A small network was trained on made-up records. Each row is its average activation on records with the value named, seen along a few directions.
Related values have similar rows: they may be neighbours, one step apart, or belong to one group.
In the rows, 500 means zero.
Strong random noise was added to every row along 9 fixed directions; ignore it. To show where, here is one row again and again, with new noise each time:
[535 673 677 534 684 343 656 762 592 620 359 545 517 563 580 483 562 279
 597 618 358]
[236 462 444 591 590 296 763 436 556 437 419 580 482 605 411 374 352 417
 544 587 586]
[632 357 253 518 324 691 343 507 573 497 571 578 649 543 554 472 236 496
 878 388 512]
[572 274 794 514 399 306 515 801 540 662 445 500 272 369 608 406 392 572
 554 441 490]
[412 507 368 578 451 640 395 391 384 376 527 582 610 510 461 501 596 530
 405 470 598]
[575 552 691 591 348 518 403 711 398 657 507 537 475 534 523 520 697 413
 496 432 400]
[568 476 545 591 436 694 410 611 665 558 498 543 679 484 583 443 277 563
 648 394 583]
[579 377 827 604 290 576 298 493 755 723 402 414 583 452 584 384 342 762
 248 421 556]
[567 423 423 580 488 529 447 551 670 567 523 538 671 566 534 469 298 456
 657 535 551]
[544 490 383 535 442 537 503 658 414 494 552 612 522 551 518 508 482 344
 813 447 455]
[680 507 352 343 651 514 452 641 289 297 522 606 446 329 647 596 684 400
 707 557 450]


Values of MAR:
lugif: [464 505 473 572 570 612 477 627 535 493 483 526 474 401 503 531 340 565
 501 380 584]
zoge: [412 561 700 641 258 687 481 471 560 613 572 487 626 574 425 452 438 586
 474 332 613]
dele: [319 610 633 497 501 462 651 291 471 466 407 511 406 533 349 433 507 629
 302 434 491]
zusu: [630 362 613 328 238 216 515 468 693 740 352 359 258 549 559 424 312 596
 643 503 232]
lati: [609 510 574 508 304 338 450 345 573 726 587 375 530 690 390 578 604 431
 439 618 387]
vefol: [581 406 632 631 350 406 452 714 535 809 572 415 323 567 429 586 427 357
 559 391 407]
bamik: [482 273 575 504 424 434 457 517 494 580 607 469 411 487 423 443 456 559
 448 494 527]
bina: [314 492 541 447 389 474 740 551 504 456 517 474 452 572 475 336 334 544
 686 363 490]
sevek: [541 557 655 605 514 503 489 560 593 554 772 421 681 462 439 671 499 578
 438 549 766]
zun: [381 439 520 525 556 444 507 462 502 602 404 469 365 552 478 429 560 387
 243 519 394]
sino: [478 407 546 397 539 550 686 301 522 267 678 485 543 317 488 479 268 715
 659 431 827]
gulap: [479 593 240 540 700 655 329 551 441 468 315 520 473 502 555 566 574 417
 313 487 373]
tos: [598 403 303 601 621 602 484 955 346 532 752 584 435 491 463 611 436 214
 863 377 521]
guku: [531 433 431 464 264 607 350 369 482 505 530 420 519 533 514 483 482 699
 448 406 491]
niv: [463 443 760 567 381 256 664 647 429 722 661 419 380 655 400 468 665 392
 448 580 470]
kefes: [504 856 729 502 554 545 806 602 429 465 734 501 556 480 401 642 646 356
 785 493 593]
A value of MAR combines one of 4 hidden first parts with one of 4 second parts; all combinations occur once.
Changing only the second part turns zusu into bina. gulap has the same second part as zusu; what does that change turn gulap into?
Answer: zun
Changing only the second part turns sino into dele. zoge has the same second part as sino; what does that change turn zoge into?
Answer: lati
Changing only the second part turns guku into sevek. tos has the same second part as guku; what does that change turn tos into?
Answer: vefol

Values of NUBEG:
rim: [490 654 331 693 628 675 311 866 604 666 392 556 754 680 501 557 489 339
 552 453 459]
fugo: [560 469 388 394 447 480 310 230 457 448 523 410 547 550 510 529 749 499
 308 597 360]
timu: [607 314 549 453 284 337 396 536 382 533 682 481 416 447 476 595 662 483
 607 557 545]
derel: [511 628 542 442 433 634 497 399 474 427 551 507 559 458 484 522 556 618
 541 440 521]
vep: [431 428 581 611 596 376 730 749 556 603 504 601 356 540 476 414 313 312
 742 483 505]
tafe: [404 657 620 648 559 499 508 383 469 535 485 486 546 570 401 526 708 424
 153 562 486]
zos: [387 523 356 573 417 530 415 606 438 653 411 523 519 730 410 447 538 409
 373 465 318]
tusin: [452 515 233 561 464 796 336 512 254 312 549 612 621 486 521 497 625 483
 549 377 543]
folag: [606 506 554 546 326 564 385 326 614 681 573 349 534 577 453 561 451 553
 417 461 441]
lis: [678 623 620 363 497 515 482 551 370 444 445 555 475 368 642 566 692 539
 510 548 477]
kivef: [490 357 723 601 572  56 526 572 675 786 448 367 349 583 420 537 508 440
 101 715 459]
The values of NUBEG form 3 separate groups.
List the group mates of tusin, in the order listed.
Answer: fugo, zos
List the group mates of tafe, in the order listed.
Answer: vep, folag, kivef
